[[114 145 145 143 141 142 113 112 139 141 119 109 111 141 117]
 [135 134 103 109 105 107 143 135 133 107 149 137 136 105 149]
 [146 109 126 126 122 122 145 151 111 120 137 143 145 131 125]
 [120 144 115 116 113 114 120 119 145 114 136 121 122 118 144]
 [146 114 116 112 114 116 144 145 118 114 139 144 139 118 140]
 [121 143 113 113 115 116 120 118 146 114 133 121 120 117 137]
 [118 123 146 145 146 147 120 124 122 147 110 119 118 150 107]
 [142 107 135 135 137 135 137 144 110 138 125 140 134 137 120]
 [110 147 130 130 132 130 111 104 141 138 118 109 113 130 127]
 [138 139 108 108 109 103 135 126 136 105 147 135 138 101 150]] -> 114

[[124 127 123 136 122 135 125]
 [121 122 133 130 126 144 123]
 [136 138 122 121 127 124 131]
 [131 139 140 134 122 130 129]
 [123 130 120 126 120 113 128]
 [135 132 130 127 136 152 124]
 [125 119 126 128 133 125 130]
 [124 121 129 123 126 153 130]] -> 124

[[147 133 123 110 129 121]
 [133 143 115 145 128 122]
 [122 146 111 106 115 107]
 [113 131 111 143 117 113]
 [122 113 113 125 108 126]
 [140 136 137 119 139 130]
 [130 140 152 143 128 108]
 [118 119 118 118 146 123]
 [112 141 147 119 131 114]
 [117 131 132 126 116 136]
 [139 121 151 143 150 139]] -> 147

[[119 144 132 123 125 128 135 124 131 144 105 123 138 129 100 131]
 [134 134 137 115 121 124 125 130 114 135 117 121 126 124 115 131]
 [118 113 128 113 130 126 132 131 135 115 132 127  99 119 114 129]
 [129 101 132 119 139 120 133 132 131 118 115 122 110 123 109 138]
 [112 125 132 125 104 134 136 129 118 127 122 119 129 123 110 128]] -> 119

[[115 135 134 131 129 130 139]
 [130 126 139 141 136 138 111]
 [114 134 142 141 135 138 130]
 [132 125 137 138 135 137 111]
 [136 126 107 107 114 111 140]
 [121 132 122 121 123 121 144]] -> 115

[[137 120 141 125 132 126]
 [148 122 131 127 155 130]
 [144 124 132 127 152 128]
 [125 123 115 125 122 124]
 [138 121 138 124 132 126]
 [138 130 132 124 141 125]
 [148 122 132 131 153 130]
 [127 126 126 127 127 126]
 [138 129 131 122 139 125]] -> 137

[[123 118 123 119 116 118 115 107 117 124 120 119]
 [143 108 117 142 136 138 138 132 108 140 134 108]
 [144 110 113 141 139 138 140 126 111 139 126 114]
 [147 124 128 137 145 143 146 152 124 146 146 121]
 [148 120 126 140 141 141 144 143 118 144 139 114]
 [140 144 141 118 120 117 116 128 146 136 143 146]
 [137 146 137 119 119 119 120 130 146 139 144 145]
 [137 147 141 117 124 124 123 130 148 139 143 147]
 [145 123 126 142 143 143 142 147 118 144 143 116]] -> 123

[[118 112 120 140 135 130 126 127 118 136 139 126 127 143 127]
 [115 137 137 135 129 135 142 133 129 138 132 113 133 132 115]
 [120 114 120 133 119 118 150 121 124 138 143 128 126 145 133]
 [118 133 132 136 123 132 142 122 122 133 133 130 130 138 122]
 [120 112 128 129 139 116 122 130 130 125 130 136 129 147 126]
 [115 127 122 143 126 133 147 131 125 143 139 115 120 136 137]
 [132 133 123 144 106 132 136 105 109 139 140 137 127 139 130]
 [107 107 130 146 131 125 134 138 120 140 144 111 128 140 124]] -> 118
---
125,127,154,118,106,124: 106
104,101,144,115: 144
129,105,144,122,127,146,138: 146
138,135,122,152,113,153,151: 153
121,141,111,133,100,138: 100
132,125,127,129,151: 129
152,141,112,110,135: 110
128,150,125,137: 125
155,128,106,141,123: 141
---
[[132 133 129 131 123 134 146]
 [134 133 129 132 121 137 152]] => 123

[144 128 113 149 126 119] => 149

[[130 130 141 106 141 130 131]
 [106 141 131 131 122 130 144]] => 141

[[125 137 124 128 138]
 [117 123 135 101 134]] => 124

[156 129 113 134 128 137] => 134

[128 135 132 120 100 113 124] => 100

[[114 128 138 108 139]
 [143 148 140 111 125]
 [125 132 107 153 123]] => 138

[131 113 124 110 125 103 137] => 125
---
[[137 134 129 141 114 128 119 127 132 113 129 122 128]
 [131 118 126 135 119 134 112 133 135 113 132 122 125]
 [130 120 128 137 127 134 116 132 134 113 136 118 122]
 [126 128 123 135 117 142 118 133 131 118 129 127 126]
 [143 131 127 139 108 132 121 127 124 104 120 118 124]] out 129

[[119 106 117 153 128 155 133  99 102]
 [ 99 119 120 113 148 128 100 157 110]
 [104 121 111 156 137  99 115 119 127]
 [135 136 106 119 118 153 131 156 108]
 [133 149 133 111 109 133 131 146 149]
 [149 100 130 111 146 156 130 121 154]
 [107 137 150 145 151 134 138 131 116]
 [109 139 146 137 111 130 121 112 103]
 [142 129 143 141 120 157 135 119 154]
 [132 154 132 130 145 135 153 156 156]
 [102 114 110 124 127 145 104 147 141]
 [116 103 106 129 134 145 104 124 146]] out 117

[[138 119 120 143 122 139 124 152 135 125 130 138]
 [132 125 123 137 127 129 126 135 136 122 133 131]
 [140 112 131 134 122 128 122 131 134 126 132 130]
 [152 131 137 129 117 125 122 131 129 117 120 120]
 [123 120 132 115 126 123 133 113 123 137 133 117]
 [150 118 142 125 108 126 131 123 118 128 117 117]
 [130 133 126 132 125 121 130 131 130 133 132 129]
 [123 121 127 130 136 130 116 120 128 129 126 138]
 [128 130 135 119 128 122 125 106 121 128 124 123]] out 120

[[126 122 106 121 124 129 143 125 126 127 125 127 108 128 128]
 [138 133 122 121 122 138 152 141 140 140 138 142 125 141 121]
 [131 135 130 116 114 132 120 129 129 129 131 127 129 128 115]
 [111 113 127 139 141 114 120 113 111 112 113 112 128 113 141]
 [146 141 123 114 111 143 134 143 145 147 142 147 125 148 113]
 [145 139 105 107 111 146 154 146 149 150 144 149 107 145 112]
 [131 134 144 128 123 132 112 130 127 128 130 126 143 131 123]
 [144 138 109 106 110 145 142 143 145 145 145 144 111 143 106]
 [111 114 139 143 145 112 108 113 109 111 112 106 139 110 146]] out 106

[[121 106 112 115 118 142  99 107 138 137 118]
 [132 136 132 130 132 121 149 141 122 121 127]
 [119 105 118 120 124 133 111 114 141 137 124]
 [125 119 127 126 132 122 140 133 132 127 125]
 [135 145 136 133 132 122 149 143 117 120 130]
 [121 111 124 124 130 125 129 126 138 132 126]] out 112

[[150 152 149 144 137 133 130 129 128 128 129 130 133 138 145]
 [130 133 137 143 150 153 150 144 138 133 130 129 128 128 129]
 [151 151 146 139 134 131 129 128 128 129 129 132 137 143 146]
 [135 132 132 131 130 129 129 132 135 135 134 136 140 144 140]
 [135 140 147 151 151 148 142 136 131 129 128 128 129 129 131]
 [147 152 150 148 141 135 131 129 128 128 128 129 132 135 141]
 [135 142 149 151 151 146 140 134 131 129 128 128 128 129 132]
 [130 133 138 143 150 153 150 144 138 133 130 129 128 128 129]] out 149

[[113 112 140 129 115 141 116 142 115]
 [147 137 120 127 143 119 143 111 142]
 [151 130 127 117 146 105 135 110 150]
 [156 141 115 126 147 116 138 110 147]
 [155 138 116 126 152 116 143 108 147]
 [151 141 114 127 147 117 139 108 146]
 [154 138 117 130 143 117 141 111 147]
 [156 141 119 125 152 117 142 108 144]] out 140

[[112 111 109 139 121 104 125 127 110 158 115  99]
 [139 148 143 117 145 154 134 139 144 103 131 153]
 [112 111 109 139 121 104 125 127 110 158 116  99]
 [113 112 110 139 121 105 125 127 111 157 116 100]
 [116 120 115 134 128 115 126 131 117 146 116 109]] out 109

[[121 117 125 134 131 127 127 137 141 133 140 115 135 148 130 114]
 [127 135 131 124 118 128 121 115 121 129 112 141 134 114 114 146]
 [134 117 118 131 128 121 121 130 126 119 127 144 130 125 143 142]
 [126 119 124 122 137 140 122 141 137 127 124 136 132 125 140 156]
 [137 140 127 126 122 122 134 105 114 119 110 132 117 115 124 123]
 [124 112 122 130 132 129 118 145 137 129 135 137 139 133 139 150]
 [129 117 115 126 139 128 133 121 141 121 114 117 125 140 143 125]
 [138 140 126 126 123 121 136 104 114 119 110 130 115 118 125 118]] out 125
---
array([[150, 118, 142, 136, 137, 123],
       [133, 118, 115, 144, 154, 118]]) --> 154

array([[128, 155, 128, 129, 131, 129],
       [147, 129, 129, 128, 131, 129],
       [128, 129, 128, 128, 156, 128]]) --> 131

array([[109, 107, 120, 136, 144, 143],
       [106, 105, 117, 138, 152, 149]]) --> 152

array([[118, 138, 146, 128, 114, 122, 145],
       [113, 121, 152, 120, 114, 120, 135]]) --> 120

array([[125, 134, 125, 115, 126],
       [152, 132, 125, 127, 134],
       [122, 151, 123, 145, 131]]) --> 127

array([[134, 125, 106, 124, 121, 126, 124],
       [133, 125, 104, 123, 120, 125, 124],
       [132, 126, 101, 123, 120, 123, 123]]) --> 125
